These are the activations of a small neural network, seen along a few directions. Each row is one input.
Each table varies a few parts of the input and shows all the possible inputs, shuffled.
A made-up example of a description, with smaller parts first: one of 5 places around a ring, together with either a single point or one of 11 places along a line or (one of 2 separate values, together with one of 6 places along a line).
Shared parts are said once, and a part with two or three values counts as separate values.

Other details of the inputs shift rows strongly along two fixed directions, in all tables alike. That doesn't count.
To show where, the next rows are all for the same input, with only those details redrawn:
[ -8 -27  -9  41  48   1   1 -29  -5  18 -18   4]
[-11 -27  -6  34  47   6   2 -22  -4  15 -17   3]
[ 38  47  15  41  53  -5 -57 -96   6  21 -82  54]
[ -91 -104  -16   -6   20   36   74  104  -18  -14   73  -63]
[-31  36  43 -50  11  55 -18  41   5 -34 -22  29]
[ -7 -27  -8  38  49   2  -2 -30  -4  17 -20   3]
[-22  74  60 -69   5  62 -38  33  11 -43 -42  54]
[-55 -44   4 -11  23  36  32  58  -7 -14  25 -20]

Rows:
row 1: [  59   63   25   41   12  -30  -28 -101   10   17  -17   15]
row 2: [-39 -60 -32  35  18  -1  19 -18   6  15   5 -10]
row 3: [-24 -36 -25   7 -13 -68   7  -4 -56  47  14  20]
row 4: [ -2 -55 -14  33  -8 -40   8 -12  14   7  -4 -22]
row 5: [ 17 -36   0  33  31   6  -8 -38 -25 -13  -4   5]
row 6: [ -8 -16 -24  27  -8 -10  47 -40  -5  13  35 -31]
row 7: [ 61  46 -17  36  34 -40 -46 -98  15  45 -44   2]
row 8: [ 21  62  44 -59 -23  33 -21  42   6 -22  19  -3]
row 9: [-34 -49 -31  47  21  -2   7 -17   3  10   2  -8]
row 10: [ 33  71  53 -64 -37  40 -37  68  22 -37 -54  58]
row 11: [-11  69  47 -49 -47  27  -5  19  19 -41  30   6]
row 12: [ 37 -32 -23  46 -15 -22  -2   5   9  19 -29   6]
row 13: [  6 -37  -8  27  -8 -38  -3 -20  18   5 -17  -8]
row 14: [ -1  65  60 -70 -21  61 -50  18  -5 -73 -27  60]
row 15: [  9 -41 -20  44   7  -2 -16 -49 -13 -15  -2  14]
row 16: [ 20 -11 -22  37  35   6   9   3   4  43 -39   2]
row 17: [-32  -9   0 -15  -9  22  61  35 -14 -16  60 -42]
row 18: [ 10  49  35 -58 -17  58   2  29 -25 -52   2  15]
row 19: [  8 103  46 -95  -9  37 -41  32  25 -27 -19  17]
row 20: [-76 -88 -16 -28  13  -4  67 104   2 -13  79 -91]
row 21: [-11  57  49 -76 -39  60 -48   9   7 -72 -26  65]
row 22: [ 18 -29 -37  39  -4   1  19 -39 -24  -4  15 -11]
row 23: [ 26  11  17  34  14 -19  15 -45  -5  14  25 -28]
row 24: [-11 -23 -15 -16 -32  11  20  54  14  -6  70 -37]
row 25: [ -5 -46 -46  42   3   2  29   9  10  45 -18 -14]
row 26: [-36  70  42 -68 -19  59 -43  31  27 -51 -34  60]
row 27: [-23  18  31 -54 -37  51 -24  18  -4 -62  -4  36]
row 28: [-37 -81 -17 -18 -11  19  73 111 -11  -2 117 -90]
row 29: [-23 -39 -33  23  12 -44   6 -15  22  12  14 -37]
row 30: [  33   22   -3   60   51  -16  -48 -102    7   29  -70   43]
row 31: [-46  29  25 -54 -17  50 -18  30  22 -34 -19  38]
row 32: [  7 -13 -37  43   9   1   2  -4  14  35 -34   8]
row 33: [  9 -42 -39  29  -7   4  33 -35 -23   1  19 -18]
row 34: [ 42   2 -11  27   6 -17  -7 -25   4  27  23 -19]
row 35: [-13 -39 -22  23  27 -41  14 -10  11  16  14 -43]
row 36: [ 51 -31  -7  39  13 -15   5  13   0  26 -34   3]
row 37: [ 27  97  55 -78 -37  41 -41  37  19 -32   3  25]
row 38: [ 21  88  52 -80 -21  68 -20  22 -16 -62 -20  42]
row 39: [  54   48  -28   40   18  -44  -54 -107   25   41  -45    9]
row 40: [  6 -18 -38  41   8   3   5   1  14  35 -32   4]
row 41: [  31   22   -2   61   48  -16  -47 -101    2   27  -69   39]
row 42: [-41 -31   4 -39  -4 -35  21  75 -64  18  41   9]
row 43: [-44 -58  -8  -7 -20  31  18  39 -19 -48  45 -13]
row 44: [ 39 -50 -12  47   9 -17  20  22 -10  27 -19 -18]
row 45: [ 13   4  -5  36  -8 -22  12 -45  13   9  33 -18]
row 46: [ 60  42 -20  34  37 -39 -44 -95  20  45 -41   4]
row 47: [ 11 -18 -39  38   9   0   3 -15  20  45 -42  11]
row 48: [-27  49  22 -65 -22   7 -29  34  38 -37 -10  12]
row 49: [  0 -56 -11  40  16   2   5 -26 -30 -17  15  -8]
row 50: [  5 103  49 -95 -12  37 -42  33  20 -29 -19  11]
row 51: [ 36 -38 -23  34 -16 -17   5   5  15  25 -31   9]
row 52: [-29 -29 -19  -7   5  34  36  82   7  13   3 -16]
row 53: [-57 -35 -15 -34 -29 -39  17  74 -52  13  46  16]
row 54: [ -5 -34 -13  21  36 -39  10 -14   6  18   6 -45]
row 55: [  7  52  29 -54 -25  55  -4  24 -20 -53   1  22]
row 56: [ -7 112  46 -76 -42  49 -14   8  18 -52  -3  38]
row 57: [  5  -9 -43  18  10 -27  -4 -30  22  28  12 -27]
row 58: [ 22 -23 -35  28  -5   3  18 -50 -16   2   5  -2]
row 59: [ 10 -51  -6  39  29   4   1 -31 -33 -11   5  -8]
row 60: [-20  84  41 -95 -32  17 -45  21  47 -41 -32  35]
row 61: [-60 -74  -3  -7 -19  11  90  88  -9 -17 123 -89]
row 62: [-20 -36 -30  16   9 -42   5 -25  23  20   4 -35]
row 63: [-55 -32 -12 -31 -30 -40  16  67 -57  14  43  14]
row 64: [ -9 109  45 -73 -44  47 -12   9  14 -51  -3  35]
row 65: [ -8 -51 -15  -3 -36  12  29  90  10 -10  14 -13]
row 66: [ -4  77  48 -58 -13  43  12  17  -6 -36  10   5]
row 67: [  7 -31  -9  38  -4 -42 -10 -17  15  -1 -16  -6]
row 68: [  76   31  -13   54   25  -12  -27 -113  -23   11  -46   30]
row 69: [ 23 -60 -31  41 -18 -20  21  15   7  27 -16  -9]
row 70: [-58 -43   5 -10  21  33  30  55 -11 -14  24 -26]
row 71: [ 45  35  -3  36  22 -88 -55 -86 -57  60 -54  68]
row 72: [-75 -83 -45 -32 -25   9  71  93   7   3  97 -95]
row 73: [ 39  34 -12  25   3 -86 -57 -92 -40  63 -58  79]
row 74: [ 31   7  12  38  18 -22  15 -49  -3  19  24 -25]
row 75: [ 34 -10 -22  23 -14 -19  -3 -33  15  28  26 -18]
row 76: [  72   61  -10   34    3   -4  -47 -116   -8    0  -60   56]
row 77: [ 28 -55 -21  46   3 -20  21  26  -5  24 -14 -17]
row 78: [ 16   9  -5  25  25  -6  34 -43 -12  14  19 -21]
row 79: [ 53  17   0  62   8 -61 -55 -95  20  14 -68  30]
row 80: [-47 -80 -31 -10 -38  13  64 101  -1  -7 117 -85]
row 81: [  8  -2 -34   7   3 -24  -6 -38  23  32   4 -26]
row 82: [-11  50  21 -46 -11  51 -11  66  15 -12 -37  29]
row 83: [-10  33  52 -51 -25  11 -22  52  16 -48 -19  14]
row 84: [ -3 -18 -14   9   9 -68  -7  -1 -59  45   5  32]
row 85: [-11 -38 -15  17  18 -67  11   7 -71  51  17   8]
row 86: [-30  41  44 -49  11  53 -22  35   6 -33 -25  31]
row 87: [-29 -36 -12  -7   9  36  44  87  -5  14   6 -29]
row 88: [  5   6 -20  23  -2 -10  28 -58   5  15  15 -10]
row 89: [-13  89  51 -91 -11  18 -46  32  38 -43 -30  30]
row 90: [  5  67  73 -74 -20  23 -39  50  20 -54 -41  33]
row 91: [ 14   5   0  30 -14 -22  14 -56  13  16  27 -17]
row 92: [  4 -14  -7  33 -13 -24  25 -46   8  18  39 -35]
row 93: [ 12 -46   3  38  21 -38   6  -5  -1   7  -8 -27]
row 94: [ 32 -11 -24  19 -13 -17  -2 -28  19  28  28 -17]
row 95: [  8  -1 -16  30  18 -10  37 -42  -9  12  25 -23]
row 96: [-30 -50   9 -14  -9  -7  26  71   8 -25  27 -30]
What do these inputs look like to the network?
Answer: one of 2 separate values, together with one of 4 places along a line, together with either a single point or one of 11 places around a ring
The inputs of row 27 and row 43 match in every part but the place on the line of 4. If row 4 is changed in the same way as row 27 into row 43, which row does it become?
Answer: row 79
The inputs of row 8 and row 75 match in every part but the place on the line of 4. If row 19 is changed in the same way as row 8 into row 75, which row does it become?
Answer: row 81
Which other rows does row 80 become when the choice among 2 separate values takes its other values? List them by row number.
Answer: row 24
List by row number the other rows that have the place on the line of 4 and the choice among 2 separate values in common with row 93.
Answer: row 8, row 18, row 23, row 44, row 50, row 54, row 59, row 66, row 70, row 85, row 87
Which other rows does row 26 become when the place on the line of 4 takes its other values? List them by row number.
Answer: row 30, row 31, row 86
Start at row 47 and move only the place on the line of 4, one step at a time. The first step leads to row 40. Which rows follow, in order?
Answer: row 52, row 16

Rows:
row 97: [ 25  87  55 -55 -24  37 -50  12   5 -46 -62  62]
row 98: [  4 -21  -3  23  19 -33  -1  -6   2  26 -23  -2]
row 99: [ 20 -19 -13  26  14 -22   1  -4 -20  26  -2  12]
row 100: [ 12 101  48 -68  -4  50 -38  -6  24 -38 -31  32]
row 101: [ -3   0 -20  22   2 -23   1 -28   8  27   7 -18]
row 102: [-52 -34  -1 -37   9  41  34  80  -5 -21  28 -26]
row 103: [ 29  -1 -11  22   6 -20   8 -23  -9  20  22  -9]
row 104: [ 17  -5 -10  40  -7  -3   9 -36   4   1   6 -13]
row 105: [-50 -24   8 -19  -9  38  39  81  -2 -25  27 -13]
row 106: [-12 -17 -21  26  10 -25  -7  -8  -3  33 -18   4]
row 107: [ 25 -16  -9  27  -2  -8   1 -29  -9  10  17 -21]
row 108: [-59 -42  -9 -32 -14  36  18  77   8 -28  31 -13]
row 109: [-35 -16  -2 -41 -29  20  50  68  -6 -21  61 -27]
row 110: [ 15  -2 -28  16  -4 -24   5 -29  -4  17   7 -10]
row 111: [-17   3  11 -16 -10  -6  18  18  17  -2  14 -21]
row 112: [ 16  96  51 -72 -31  40 -33  -8  15 -29 -28  47]
row 113: [ 26  40   7 -15  -3  -9 -44  -2 -10   7 -37  42]
row 114: [ 16 -21 -11  35   4  -8   4 -20 -10   3 -26   6]
row 115: [ 28  -9  -8  31   1  -8  11 -33  -3  -2   6 -22]
row 116: [  5 -22 -31  21   5 -27   1  -7 -16  22 -15   8]
row 117: [ 26  92  51 -67 -37  38 -43  -5  10 -42 -28  39]
row 118: [ 11  -8  -6  33  22  -5   7 -21  -4   9 -28   8]
row 119: [-54 -33 -15 -32 -27  15  28  92 -13 -11  36  -8]
row 120: [ -1   1 -16  30  23   8   8 -40  13  13   7 -17]
row 121: [ 19 -13 -10  17   7 -10  14 -34  -6  20  15 -15]
row 122: [ 18 103  65 -66 -21  18 -49   9  29 -24 -31  34]
row 123: [-43  -9   9 -23 -18  40  48  64   7 -30  54 -36]
row 124: [-16 -17   2 -16  -6  13  14  24 -12   3  -2  11]
row 125: [-33 -33   9 -34 -24  16  31  77  14 -31  64 -44]
row 126: [-53 -43   4 -27 -24  17  26  86  12 -27  31 -12]
row 127: [ 11  93  52 -58 -37  27 -47  -1  41 -43 -28  47]
row 128: [ 23  -6  -9  32  -4  -6  13 -37   0  -3   1 -17]
row 129: [-19 -15  -1  16  19 -31   1 -48 -31  -2  10   7]
row 130: [ 21  95  61 -52  -5  42 -49  18   9 -35 -55  60]
row 131: [ 30 -11  -5  36   2  -7   6 -26  -5   1  13 -24]
row 132: [  9  77  51 -62 -26  22 -52  15  28 -42 -61  65]
row 133: [-29  -9  11  -6  -5  -5   4  36  11   7  -8   6]
row 134: [ 16 -12  -5  33  27  -7   6 -16  -8  10 -22   2]
row 135: [ 23  -3 -22  20   2 -25  -3 -20  -9  21  18 -16]
row 136: [ 15  90  44 -66 -25  25 -40  16   3 -26 -51  75]
row 137: [ 17 -28  -5  29  14 -25 -14  -8   6  11 -14   4]
row 138: [ 39  30  16  27  24 -35 -45 -47   8  33 -61  33]
row 139: [ -3 -21  -5  24  14 -31   3  -9   5  26 -26   2]
row 140: [-53 -17  -5 -46 -25  13  38  71   3 -14  50 -45]
row 141: [ 10 -29 -19  24  24  -7 -21 -16   2  11 -13   1]
row 142: [ 13 -30  -9  25  12 -27  -7 -11   7   8 -19   4]
row 143: [ 11 -23 -28  19   9 -29  -3  -4 -18  23 -12   6]
row 144: [-33  20  36 -42  -1   4 -14  15 -29 -32  25  15]
row 145: [ 17 -28 -12  25   5 -11  -4 -17 -17  12 -17   6]
row 146: [ 22   1  -5  30  19  -5  17 -33   2   5   5 -21]
row 147: [-15 -18   1  16  24 -34  -1 -42 -34  -2  16   2]
row 148: [ 20 -16  -9  22   4 -25   3 -29  17   3   9 -19]
row 149: [ 18 -13 -13  24  -8  -7   8 -40  -4   6   5 -14]
row 150: [ 25  -2 -15  18   5 -22  14 -27  -7  17  17  -8]
row 151: [  2 -14  10   1  -6  14   2  34 -13 -15  -1   0]
row 152: [  9  -7 -11  25   0  -5  11 -38   1  23  15  -6]
row 153: [-54 -18  12 -32 -25  14  40  73  18 -14  52 -39]
row 154: [  7  -4 -19  13   9 -28   3 -24   1  25   6 -26]
row 155: [ 21 -27  -8  30   6 -10 -11 -14 -19  16 -12   5]
row 156: [ 49  56  10  30  18  -7 -20 -83  13   6 -43  20]
row 157: [  3 -11 -23  26   6  -1  -8 -42  20   4   8 -12]
row 158: [-35 -20 -11 -45 -28  13  36  76  -9 -20  61 -38]
row 159: [  6 -23 -13  34  -3  -6  -6 -21 -11  14 -17  14]
row 160: [-61 -35  -7 -42 -16  11  31  91  -8  -8  26 -24]
row 161: [ 12  -4 -11  25  31   4   4 -32   5  14  12 -26]
row 162: [-30 -14  13 -27  -9  37  45  73  -1 -29  60 -47]
row 163: [-30  21  14 -29   5  42  -6  31   9 -16 -14  19]
row 164: [ 14 -15 -22  17  14  -6  -6 -38  13   1   8 -20]
row 165: [ 22 -11  -6  21   8  -8   7 -30  -7  23  20 -15]
row 166: [ 38  18  -8  20  26 -13 -51 -65  10  10 -60  37]
row 167: [ 13 -10 -13  31 -11  -4   3 -39   0   9  10  -9]
row 168: [ 16 -20 -17  22  13 -24   7  -7 -18  22  -7  13]
row 169: [-46 -16 -13 -36 -35  18  36  73  -2 -17  61 -30]
row 170: [ -5  -7  -3 -16  -1  18  -5  12  14 -17  28 -23]
row 171: [-41 -32   4 -37 -30  16  40  68  18 -36  54 -39]
row 172: [-80 -30  14 -36 -13  11  31  54 -29 -36  65 -13]
row 173: [ 15 -24  -6  23  16 -10  -3 -13 -17  29  -7   9]
row 174: [ 10 -19 -10  42   1  -5  -1 -19  -6   7 -21  10]
row 175: [  6   2 -15  22  26   5  10 -44  10  10  -1 -19]
row 176: [  0 -20 -19  17  17 -30  -6  -6  -9  30 -20  -4]
row 177: [ 12  95  53 -63   6  50 -59  10  14 -29 -58  59]
row 178: [ 11  -6  -2  19  11 -31   8 -24  12  21   3 -24]
row 179: [ 11 -27 -14  26   0  -9  -1 -22 -15  11 -21   9]
row 180: [ 12 -26 -10  20  15 -12   4 -17 -16  25 -12   8]
row 181: [  1 -29 -25  21  18  -7 -12 -25   6   7 -23   6]
row 182: [  8 -13 -24  18  10  -4  -3 -43  16   1   3 -16]
row 183: [  0 -23 -12  29   8  -7   3 -19 -10  28 -11  16]
row 184: [  4 -17 -15  21  19 -29 -14  -3 -11  33 -15  -4]
row 185: [ -2 -14 -16  25  34   3   2 -25   0  15 -27   4]
row 186: [ -8  10  -2 -10 -19   6  19  15   1  -3  32  -1]
row 187: [ 15 108  49 -73 -23  21 -56   8  18 -21 -30  34]
row 188: [  6 -16 -19  31   6 -19   6 -11 -12  25  -6  21]
The inputs of row 166 and row 141 match in every part but one. If row 115 is changed in the same way as row 166 into row 141, which row does it become?
Answer: row 131
The inputs of row 167 and row 107 match in every part but one. If row 120 is changed in the same way as row 167 into row 107, which row does it become?
Answer: row 161
The inputs of row 168 and row 99 match in every part but one. If row 178 is changed in the same way as row 168 into row 99, which row does it become?
Answer: row 122
What do these inputs look like to the network?
Answer: one of 4 places along a line, together with either a single point or (one of 2 separate values, together with one of 11 places around a ring)
Which other rows does row 149 become when the place on the ring of 11 takes its other values? List them by row number.
Answer: row 109, row 110, row 111, row 112, row 128, row 140, row 156, row 171, row 175, row 182
Which other rows does row 104 become when the choice among 2 separate values takes its other values? List them by row number.
Answer: row 174
Which other rows does row 120 become when the choice among 2 separate values takes its other values? List them by row number.
Answer: row 163
